Each row below holds a small network's activations on one input, seen along a few directions.
Each table varies a few parts of the input and shows all the possible inputs, shuffled.
Descriptions start from the smaller parts, as in this example, which fits no table here: one of 6 places along a line, together with either a single point or one of 9 places along a line or (one of 2 separate values, together with one of 5 places around a ring).
Shared parts are said once, and a part with two or three values counts as separate values.

Other details of the inputs vary at random and push rows far along two fixed directions, the same in every table; ignore that.

Table:
x1: [ 45  50  10  12 -21  36 -38  36 -22  -8  30  42 -13]
x2: [-21 -25   2   6  17 -15   7 -31  27  17   5 -28  -2]
x3: [ 15 -13 -19   6  -1  -9  15  -7   3  36 -19 -18   6]
x4: [-39  14  20  36  17   2  50 -23  -1 -43  13 -40   0]
x5: [ 59  20 -10 -36 -24  11 -19  53   7  14   2  36  12]
x6: [-40  53  37  36  -5  10  11 -11 -25 -57  43   7   1]
x7: [-52   1  24  20   5  17  25 -55 -19  -1  17 -32 -12]
x8: [-51  32  32  30  -2  15  -7 -26 -36 -59  42  21  -7]
x9: [-12 -18 -19 -23   2  -3  11  -1  30  36 -23   7  12]
x10: [-16 -16   7  -7  -1 -17  29 -13  23 -14 -12 -35   3]
x11: [-32 -24 -10  10  36  -9  20 -11  -5  10 -25 -28   1]
x12: [ 55   9 -28 -13 -12   4 -39  52  -1  -4 -15  36   4]
x13: [  9 -57   0 -35  -9 -23  25 -14  11  27 -36 -40 -13]
x14: [-39  34  29   8 -12  11   3 -13 -14 -47  23  21   1]
x15: [-26  36  32  20   4  22 -18 -22 -29 -14  43  22   5]
x16: [ 11 -49   2 -54  -2 -29   2 -12   7  19 -26  -2  -3]
x17: [-13 -33 -28 -21   8   0   2  -4  17  35 -14   7   3]
x18: [-15  52  14  62  16  14  -7 -11 -31 -18  44  20  13]
x19: [-48  -6  32  35  29  -7  23 -39  -3 -32  18 -42  -8]
x20: [ 59  -1 -17 -38 -29 -14 -42  38  11  -2  -5  35   1]
x21: [ 47  15 -22 -17 -30  -1 -52  24  18  25   6  31 -15]
x22: [-37 -15  -6  10  17  11   9 -31   4  25 -11 -11 -14]
x23: [ 24  52 -10  35 -16  16 -34  27 -23 -12  36  56  21]
x24: [ 63  15 -16 -12  -2   2 -48  50  -4   2 -15  39   2]
x25: [ -1 -26   8  -4  26   6  32  -8   1  14   2 -39   2]
x26: [-45  -5  28  43  12   0  26 -39  -7 -28  10 -46 -24]
x27: [ 43  22 -21 -22 -31  -6 -36  31  33  14  11  43   7]
x28: [ 19 -10 -15 -16   1  -8  15  20  22   4 -38 -14  13]
x29: [ 60  16 -17  -4 -18   5 -46  47  -5   6 -21  30 -12]
x30: [ 18  56 -15  22 -10  20 -57  52 -29 -20  12  72   0]
x31: [ 22 -32 -14 -31   7   6  22  15   9  18  -6 -19   6]
x32: [-62   6   7  55  30  13  24 -32 -23 -13  -7 -30 -20]
x33: [-49  21  14  54  18   5  42 -28   1 -12  20 -25  20]
x34: [-26 -27 -11   6   7 -15  13 -28  26  10   7 -30   0]
x35: [ 28 -84  -6 -70   5 -44  25  -4  29  45 -51 -40   6]
x36: [ -8 -47 -10 -43  -6  -9  23 -16  12  37 -16 -29  13]
x37: [ -3  37  13  40   4  17  -4   2 -26 -54  34   9  -4]
x38: [-54  43  18  53  23  27 -12 -28 -27 -18  42  31  -6]
x39: [-20 -26 -19 -15  20 -11  31   5  23  17 -48 -23  11]
x40: [ 35 -23  -5 -19  12 -16   6   9   9   4 -20 -17  -2]
x41: [ 50  -4  -3 -49 -43 -11 -48  27  -8  19 -19  44 -14]
x42: [  2 -23   1  10   8  -5  31 -17   0  -5 -16 -45 -19]
x43: [  6 -59 -16 -72 -13 -22  34  -6  39  56 -46 -38  23]
x44: [ 39  40   7  -8 -33   5 -50  44 -26 -29  31  62   1]
Description of these inputs: one of 4 places along a line, together with either one of 5 separate values or one of 6 places along a line.
Changing only the place on the line of 4 turns x30 into x39. The same change can be made to x20. Which row results?
Answer: x10
Changing only the place on the line of 4 turns x36 into x43. The same change can be made to x23. Which row results?
Answer: x33
A walk changes only the place on the line of 4. It starts at x27 and steps to x34. List the rest of the walk in order.
Answer: x2, x21
List by row number the other rows that have the place on the line of 4 in common with x32.
Answer: x1, x3, x7, x13, x21, x22, x26, x29, x41, x42

Table:
x45: [ 27  -6 -35 -57 -15 -13 -40  28  28  32  -3  41  35]
x46: [ 33 -26  -8 -32 -24   5 -22   1  -8  41  -6  10 -10]
x47: [ 20  81  13  58 -10  36 -18  10 -21 -34  43  20   2]
x48: [-62   0  14  17  -3   7  10 -29   0  -8  -4 -18 -20]
x49: [ 35   6  40 -48 -50 -26 -14  12   0 -60  -1  32 -28]
x50: [-14  -2   1  26  35  -9  24 -18  18   0   6 -53   4]
x51: [ -6  17  16  63  19   8   2 -12 -38 -34  33  -8 -16]
x52: [ 73  11 -19 -16   1  -3 -58  49 -20   2   2  31 -12]
x53: [-19   0  -2  -9  -4   5  15 -16  15  33  12 -21  -9]
x54: [-56  40  31  60  -5   3 -16 -33 -22 -37  38  26 -17]
x55: [ 17  45   7  38   6   1 -15  22 -32 -17   6  40  12]
x56: [ 50 -24 -19 -15  10  10 -18  33  -4   4 -14   7 -17]
x57: [ 50  30 -20 -19  -8  13 -26  58 -17   8 -25  42   4]
x58: [ -4  39   5  -6 -12  24 -27  14 -26   8   7  52   3]
x59: [-32 -12   1  21  43   3  39 -13  -6 -11 -26 -29   1]
x60: [  1 -18  -7   5  14   2  41   2  28  18 -16 -55  -1]
x61: [ 11   7   0 -14  -8  -6 -27   2  -9  27  -6  48  13]
x62: [ 10 -13 -10  13  10  13  11   7 -18  -6  -8 -31 -21]
x63: [-35 -19  -2  26  28 -25  16 -24   6 -27 -26 -48 -12]
x64: [-73  22  28  57  29  28  28 -56  -1 -16  47 -18 -13]
x65: [ -5  29  72 -20 -19   3  -4   9 -36 -62  27  29   1]
x66: [ 17  53   6   6  -7   9 -47   2   3   5  46  44   2]
x67: [ 30 -47 -23 -37  31 -33  17  10  17  39 -60 -28  13]
x68: [-25  -9 -18 -21  -8  10  13   1  16  21  -1   4  19]
x69: [ 55  -5 -26  -4 -23 -34 -30  42  11   4 -33  26  -7]
x70: [ 75  55  45 -48 -59  -1 -40  42   6 -37  45  47  -4]
x71: [  9 -11  -6 -40   1 -16 -29  10   4  42 -20  30   8]
x72: [ -5  55 -12  16 -21  11 -37  10 -10 -17  49  68  27]
x73: [ 17 -38 -10   6  16 -27  44 -11  33  32 -25 -52  10]
x74: [-62 -66  10  -2  36   7  36 -56   4  13  -3 -54 -25]
x75: [-33 -52 -27 -36  10  -2  33 -16  37  28 -17 -13  23]
x76: [ 12 -33 -37 -24   0 -14  40   5  25  21 -38 -48  33]
x77: [-64  40  33  48  25  36  -1 -28 -30 -28  30  36  -8]
x78: [19 24 -2 28 15 18  1 17 11 -9 20  7 -3]
x79: [ -6   0   9  42  14  15  24 -19 -32 -21   9 -41 -14]
x80: [-34  -6  -8  34  27 -15  39  -9   5 -14   9 -34  27]
x81: [-18  43  15  52  16  24  15 -10 -37 -28   3  -5   8]
x82: [ 52 -17 -24 -60 -33  -4 -28  22   1  63 -43  32  17]
x83: [ 71  -2 -34 -24 -33 -13 -29  41  15  15 -54   6  -5]
x84: [  8 -44 -35 -54 -20 -14  22  -1  33  52 -29 -10  32]
x85: [-14  41  21  41 -12  25  -2 -25  -7   0  43  11   3]
x86: [-15  21   4  43  12  17 -10   6  -7 -46  -1   9 -21]
x87: [ 35 -49 -22 -46 -14 -30   5  -1  45  72 -22 -12  12]
x88: [-46 -59  16  14  20 -17  37 -62  -4  23   5 -50 -14]
x89: [ 37  44  58  -7 -40  10 -35   3 -59 -79  68  32 -26]
x90: [  2  49   2  35  -9  19 -21  28 -17 -41   0  19 -21]
x91: [ 29   5 -12 -28 -44  -6 -37  11   9  21 -25  35 -12]
x92: [ 52 -48 -21 -66 -13 -24 -50  22  11  60 -18  20 -11]
x93: [-48  14  17  29  -2  16 -19 -18  -2 -25  12  28 -26]
x94: [ 28 -49  16 -87 -31 -32  28  20  32 -11 -14 -19  38]
x95: [-71 -55   5  -3  27 -30  36 -63  27   9 -29 -59 -17]
x96: [ -3  -5 -27   3  18   5  17  20  14 -12  -4   1  18]
x97: [-50 -34 -18  10  24   3  72 -10  18  -2 -18 -68  23]
x98: [-45 -31   8   2  10  11  23 -35 -10  16   6 -38 -25]
x99: [-30  12  -7  29  28  -3  10   6   4 -24  19 -19  28]
Changing only one part turns x66 into x95. The same change can be made to x87. Which row results?
Answer: x54
What is each input in this table made of?
Answer: one of 5 separate values, together with either a single point or (one of 2 separate values, together with one of 5 places around a ring)
Which other rows does x64 become when the choice among 2 separate values takes its other values? List them by row number.
Answer: x78
Which other rows does x89 become when the choice among 5 separate values takes its other values? List them by row number.
Answer: x49, x65, x70, x94
List by row number the other rows that have the choice among 5 separate values in common with x57.
Answer: x55, x58, x59, x61, x65, x67, x71, x77, x81, x82
